A small network was shown many inputs. Here are its activations along a few directions, one row for each input.
Each table varies a few parts of the input and shows all the possible inputs, shuffled.
Descriptions start from the smaller parts, as in this example, which fits no table here: ring(8) and (point or line(11) or (values(2) and line(6))).
Shared parts are said once, and a part with two or three values counts as separate values.

Other details of the inputs shift rows strongly along two fixed directions, in all tables alike. That doesn't count.

Rows:
R1: 30 12 23 3 29 6 -27 25 -24 13 18 -3 -14
R2: -36 -30 -40 -7 -33 -4 10 26 9 -19 -1 5 21
R3: -31 -23 -30 9 -29 -25 7 21 -5 -16 -15 17 36
R4: -27 -24 -34 4 -27 -36 16 24 -2 -14 -8 23 28
R5: -17 -24 -38 24 -44 -2 -7 19 -13 -30 -12 1 29
R6: 6 24 8 6 2 -14 41 -70 25 7 -24 2 -30
R7: 3 1 14 -21 33 7 -12 32 -4 8 20 -5 -10
R8: -39 -32 -38 -5 -31 -2 8 27 7 -21 -4 1 21
R9: 7 25 22 12 1 9 27 -81 25 1 -30 -11 -14
R10: 20 28 -5 11 -16 -3 33 -75 20 -2 -22 -11 -39
R11: 23 10 39 -12 24 6 -28 11 -6 28 26 13 19
R12: -29 -26 -38 4 -35 -34 20 13 6 -14 -11 23 29
R13: 21 29 3 15 -22 12 22 -82 21 2 -24 -15 -32
R14: -13 -25 -43 12 -47 -17 -3 19 -6 -18 0 13 25
R15: -43 -30 -41 0 -19 -7 15 34 -1 -27 -13 -3 11
R16: 17 9 35 -6 43 -5 -20 29 -18 21 16 8 0
R17: 1 3 22 -15 40 16 -16 36 -13 7 14 -10 -13
R18: 34 11 30 -1 11 21 -41 12 -16 18 27 -4 5
R19: 32 15 26 4 26 12 -30 22 -27 12 17 -5 -10
R20: -7 19 2 -5 5 15 34 -62 30 -4 -25 -23 -37
R21: 17 10 37 -5 39 0 -22 26 -20 20 14 8 5
R22: 0 1 17 -16 41 11 -11 34 -8 6 14 -10 -18
R23: 32 14 27 3 22 17 -40 21 -24 15 20 -6 0
R24: 18 8 40 -8 30 7 -30 18 -11 25 19 10 17
R25: 19 28 0 18 -13 8 26 -75 13 -3 -25 -19 -35
R26: 0 -2 20 -16 27 21 -21 28 -3 10 17 -8 -1
R27: -29 -27 -28 5 -38 -21 5 15 2 -12 -7 20 42
R28: -41 -33 -35 4 -23 5 7 29 1 -32 -14 -6 21
R29: -16 -21 -46 17 -37 -23 7 28 -13 -23 -7 12 9
R30: 34 11 24 -4 20 8 -30 18 -17 18 25 1 -4
R31: -6 18 -2 -6 10 4 39 -51 28 -3 -18 -16 -45
R32: 5 -1 17 -22 33 12 -15 31 -2 12 24 -5 -7
R33: 18 9 41 -6 42 4 -28 29 -21 22 19 5 12
R34: 24 28 1 12 -29 10 24 -87 26 3 -17 -10 -28
R35: -2 14 0 -11 1 11 32 -61 36 2 -13 -15 -32
R36: -26 -27 -32 3 -34 -29 8 16 3 -10 -3 25 39
Each input here is: values(3) and (point or ring(11)).
- The inputs of R27 and R8 match in every part but the values(3) part. If R21 is changed in the same way as R27 into R8, which row does it become? => R17
- Which other rows does R33 become when the values(3) part takes its other values? List them by row number. => R15, R25
- Which other rows does R19 become when the ring(11) part takes its other values? List them by row number. => R1, R10, R13, R14, R18, R23, R25, R29, R30, R34
- Which other rows does R13 become when the values(3) part takes its other values? List them by row number. => R24, R26

Rows:
R37: -12 -9 -5 -4 4 2 -4 8 4 -1 -1 1 14
R38: -13 -12 -6 -9 6 6 -22 46 -14 1 12 2 10
R39: 19 20 14 4 0 20 -1 -34 4 6 -4 -13 -22
R40: 3 7 -3 11 -4 -6 13 -21 0 -3 -16 -1 -14
R41: 25 8 22 -12 21 1 -8 -2 7 18 25 9 -12
R42: -17 -15 -21 -6 -11 -10 -4 25 -2 -10 2 5 17
R43: -7 1 -11 3 -27 -17 27 -39 21 2 -12 13 1
R44: 19 21 38 -10 26 9 -1 -28 8 22 4 -4 -9
R45: 25 15 36 1 39 7 -27 20 -18 17 14 2 -6
R46: 30 15 22 0 11 15 -22 -8 -6 9 13 -7 -3
R47: 8 -1 10 6 14 -8 -14 18 -15 2 8 7 14
R48: 29 12 36 -2 27 27 -40 20 -16 14 22 -7 -1
R49: 4 4 -5 -3 -13 -7 9 -28 18 8 1 9 -4
R50: 9 6 -3 9 -4 -12 7 -11 -4 -1 -6 2 -6
R51: -22 -22 -9 -5 -7 -7 -14 53 -17 -2 6 12 28
R52: -23 -12 -35 0 -27 -10 15 2 7 -12 -11 0 2
R53: 19 18 4 4 -10 13 5 -39 5 4 -5 -12 -20
R54: -8 -22 -16 7 -17 4 -24 46 -19 -11 9 3 25
R55: -3 -8 -24 11 -40 -12 8 -18 11 -8 -4 11 13
R56: -3 12 6 -2 12 10 23 -34 20 -4 -14 -14 -29
R57: 11 18 29 -10 20 10 -10 2 -9 23 8 -5 -11
R58: 21 16 28 7 30 1 -9 -9 -6 12 4 1 -1
R59: 0 -24 8 -16 29 1 -32 73 -22 0 33 6 21
R60: 25 24 35 5 30 8 -5 -25 2 14 0 -4 -18
R61: 14 17 3 7 -12 14 6 -41 6 1 -8 -13 -21
R62: -2 -12 11 -13 13 -5 -30 62 -24 12 21 15 34
R63: 19 25 15 7 11 0 7 -31 -1 10 -8 -8 -27
R64: -20 -17 -35 2 -22 -14 23 3 8 -21 -8 0 -2
R65: 3 10 -5 11 -6 -5 13 -20 -2 -2 -15 0 -15
R66: 5 7 1 -8 12 5 9 -7 4 1 4 -8 -22
R67: 7 4 0 9 0 -12 6 -15 -1 -2 -8 4 0
R68: 1 0 -20 11 -34 -1 16 -34 10 -12 -13 -7 -5
R69: -21 -4 -16 2 -16 0 23 -27 20 -11 -22 -4 -5
R70: -19 -23 -29 -4 -11 -15 6 37 -4 -20 4 9 14
R71: -20 0 -9 5 -17 -4 29 -33 19 -5 -23 2 0
R72: 1 -14 -13 9 -13 -26 -14 32 -13 0 11 26 26
R73: -4 0 -8 -4 2 4 13 -4 2 -4 -2 -10 -23
R74: -11 -3 -31 16 -29 -20 23 -14 2 -12 -21 4 -3
R75: -16 -20 -12 -4 -10 -14 -15 53 -18 0 11 14 34
R76: 6 21 21 -5 10 9 11 -31 8 14 -9 -7 -19
R77: -13 -12 -26 16 -34 -3 13 -20 9 -20 -17 0 14
R78: -6 2 8 -3 0 -2 9 -16 6 3 -6 2 8
R79: -9 -4 -10 1 -3 -2 22 -24 15 -13 -9 -5 -9
R80: -6 7 -9 -4 -7 4 11 -18 7 1 -10 -10 -18
R81: 0 -16 2 -13 16 2 -39 71 -24 8 30 5 24
R82: 14 7 29 -10 43 16 -7 2 3 10 14 -9 -11
R83: -25 -20 -29 -2 -15 -7 14 23 0 -20 -4 1 -2
R84: -22 -19 -28 -1 -18 -13 6 11 5 -15 -6 4 17
R85: -7 -3 -13 14 -28 6 15 -32 13 -15 -18 -5 -1
R86: -21 -17 -19 -5 -9 -2 -4 28 -3 -9 -1 1 8
R87: -8 -19 -23 11 -27 -5 -9 18 -6 -15 1 4 27
R88: 14 10 46 -13 41 12 -23 16 -9 26 20 3 12
R89: -28 -18 -17 1 -17 -9 2 30 -5 -9 -7 11 24
R90: 16 10 10 6 12 -9 -9 6 -12 7 3 5 1
R91: 21 28 34 -11 24 12 -2 -22 2 28 6 -6 -19
R92: 8 15 15 -6 23 15 13 -25 13 4 -3 -16 -34
R93: 33 9 37 -2 26 22 -39 12 -15 13 27 -7 9
R94: -27 -14 -28 2 -21 -5 13 2 10 -16 -16 0 5
R95: -17 -11 -14 -2 -9 -5 7 -5 8 -12 -5 -2 9
R96: -1 1 10 -5 18 10 8 -9 10 -4 0 -8 -15
- What do these inputs look like to the network? => line(5) and (point or ring(11))
- The inputs of R80 and R63 match in every part but the line(5) part. If R86 is changed in the same way as R80 into R63, which row does it become? => R40
- The inputs of R38 and R76 match in every part but the line(5) part. If R69 is changed in the same way as R38 into R76, which row does it become? => R71
- List by row number the other rows that have the line(5) part in common with R70. => R41, R56, R59, R64, R66, R73, R79, R82, R83, R92, R96
- Start at R68 and move only the line(5) part, one step at a time. The first step leads to R50. Which rows follow, in order? => R75, R81, R64
- List by row number the other rows that have the line(5) part in common with R77. => R39, R46, R48, R53, R54, R55, R61, R68, R85, R87, R93

Rows:
R97: 31 5 28 -2 42 11 -35 37 -23 9 29 -4 -7
R98: 0 -8 -1 6 -8 -3 -26 29 -20 2 6 5 31
R99: 0 -6 -2 -10 -3 -8 -14 19 -5 8 14 9 21
R100: 30 36 25 1 23 -3 14 -53 7 17 -9 -9 -34
R101: -10 -18 1 -7 -3 -15 -11 32 -3 6 14 23 33
R102: 31 16 48 -5 49 -3 -25 23 -19 27 22 12 1
R103: -3 -11 12 7 0 -4 -23 30 -16 4 8 17 36
R104: 4 -10 -14 4 -4 -10 -18 50 -27 -3 11 9 1
R105: 24 24 16 -5 7 20 21 -76 33 6 -5 -18 -35
R106: -39 -23 -71 11 -77 -20 43 -25 22 -32 -27 8 3
R107: 0 26 25 -7 24 27 21 -56 25 6 -20 -27 -36
R108: -39 -24 -70 27 -83 -17 37 -23 9 -38 -40 2 10
R109: -20 -12 -4 -12 26 -2 3 46 -9 -7 3 -3 -7
R110: -2 25 20 -20 24 20 35 -68 40 10 -13 -23 -44
R111: -6 -21 -15 11 -15 7 -22 34 -14 -17 7 -1 27
- The inputs of R110 and R109 match in every part but one. If R106 is changed in the same way as R110 into R109, which row does it become? => R104
- What do these inputs look like to the network? => values(3) and (point or line(4))
- List by row number the other rows that have the values(3) part in common with R108. => R98, R103, R107, R111
